Each row below holds a small network's activations on one input, seen along a few directions.
In each table, some parts of the input vary, and every possible input appears once, in random order.
Descriptions start from the smaller parts, as in this example, which fits no table here: values(3) and (point or ring(11) or (line(6) and ring(8))).
Shared parts are said once, and a part with two or three values counts as separate values.
(in the rows, 128 means zero)

Other details of the inputs shift rows strongly along two fixed directions, in all tables alike. That doesn't count.

A family of inputs:
row 1: [110 114 128 132 193  83 101 139  78 125 101 166 120  66]
row 2: [148  93 123 131 111 172 124 164 193 164 141  87 138 197]
row 3: [138 159 103  95  57 153 163 119 137 114 162 117 174 161]
row 4: [137 154 100  93  62 152 166 123 138 117 154 108 165 162]
row 5: [116  88 133 188 162 124  85 162 142 185  77 139  96 144]
row 6: [103 122 148 159 184  92 115 134  74 109  94 164 112  88]
row 7: [107 145 133  94 144  96 163 115  83  86 138 154 137 102]
row 8: [127 167 134 104 131 107 151 119  80  83 122 160 162  95]
row 9: [127 140 112  92  69 142 141 119 132 119 191  96 165 145]
row 10: [135  75 126 166 184 131  63 176 154 181  91 127 116 122]
row 11: [102 157 134 126 103 118 157  91  95  93 154 129 129 118]
row 12: [122 127 125 134 179  92 120 138  80 120  65 188 128  80]
row 13: [151 144 102  94  75 159 178 115 138 108 155 101 157 152]
row 14: [155 149 124 100 109 104 172  99 138  66 162 142  87  92]
row 15: [ 95 156 136 127 127  99 155  90  74  89 136 141 113  99]
row 16: [125  78 123 164 165 126  61 170 151 198  85 133 108 126]
row 17: [ 95 154 134  96 133  94 153 111  81  92 134 161 130 104]
row 18: [124 172 125  98 107 133 151  93  95  90 133 147 148 116]
row 19: [118 149 118 123  71 139 165 113 129 112 184  99 155 167]
row 20: [131  90 149 193 175 132  84 170 147 179  84 134 110 141]
row 21: [123 152 128 124  83 149 160  95 132 109 181  90 144 167]
row 22: [130  83 132 159 159 127  64 152 151 193  83 123  97 122]
row 23: [130  82 140 158 183 130  93 159 163 184  70 136  91 140]
row 24: [151 107 132 164 102 173 126 145 189 169 150  69 129 192]
row 25: [112 153 128  94 102 113 138  93  97  99 165 124 144  98]
row 26: [104 143 132 125 140  97 163 112  68  83 141 144 133  99]
row 27: [150 102 122 134  97 174  94 138 189 181 152  72 137 181]
row 28: [120 135 133 137 183 105 114 126  88 109  65 177 116  73]
row 29: [ 99 163 147 101 142 107 143  92  88  91 134 155 126 105]
row 30: [133 138 129  93  92 151 167 113 149 102 173  88 144 162]
row 31: [104 157 132  91 111 113 163  95 103  93 148 134 126 120]
row 32: [110 144 133 139 163 103 106 117  89 125  62 193 114  77]
row 33: [102 121 145 159 186  89 124 119  77 117  88 160  95  81]
row 34: [118 156 147  94 125 113 160 119  98  87 156 138 152 120]
row 35: [197  94  99 141  91 153 117 147 227 159 167  75  92 151]
row 36: [141 142 121  93  88 144 144 131 134 110 196  83 171 142]
row 37: [138 107 124 131 104 173 114 153 194 176 145  95 141 204]
row 38: [ 94 157 138  99 131  95 147 111  84  92 137 167 138 104]
row 39: [130 143 117  91  79 148 135 118 130 116 193  92 167 151]
row 40: [136 151 137  93  92 148 169 112 146 105 179  92 151 159]
row 41: [138 106 123 134  93 172 122 139 201 180 140  94 126 195]
row 42: [136 100 120 165 155 141  82 155 157 190  48 148  99 135]
row 43: [ 96 160 143 128 137 101 142 102  70  89 142 151 137 109]
row 44: [168  81 131 196 157 126  94 154 180 160  88 143  43 111]
row 45: [126 171 135 105 135 114 153 106  85  82 118 156 146  86]
row 46: [158  91 117 132 108 172 103 151 190 168 151  63 134 172]
row 47: [114 115 138 132 191  85  97 125  86 126  92 154 107  65]
row 48: [142  89 146 163 176 133  65 160 154 183  92 121 111 116]
row 49: [120 130 131 137 181  99 111 139  82 110  67 185 130  80]
row 50: [130 138 126 121  83 152 169 107 135  96 181  78 143 159]
row 51: [155 117 107 137  92 183 113 157 189 177 125 102 155 198]
row 52: [188  93 114 175 153 127  93 155 193 163  62 159  66 106]
Description of these inputs: values(4) and (point or (values(2) and ring(6))).
Question: Changing only the values(4) part turns row 11 into row 25. The same change can be made to row 21. Which row results?
Answer: row 27
Question: Changing only the values(4) part turns row 3 into row 9. The same change can be made to row 13. Which row results?
Answer: row 47
Question: Which other rows does row 37 become when the values(2) part takes its other values? List them by row number.
Answer: row 29
Question: Which other rows does row 5 become when the values(2) part takes its other values? List them by row number.
Answer: row 15
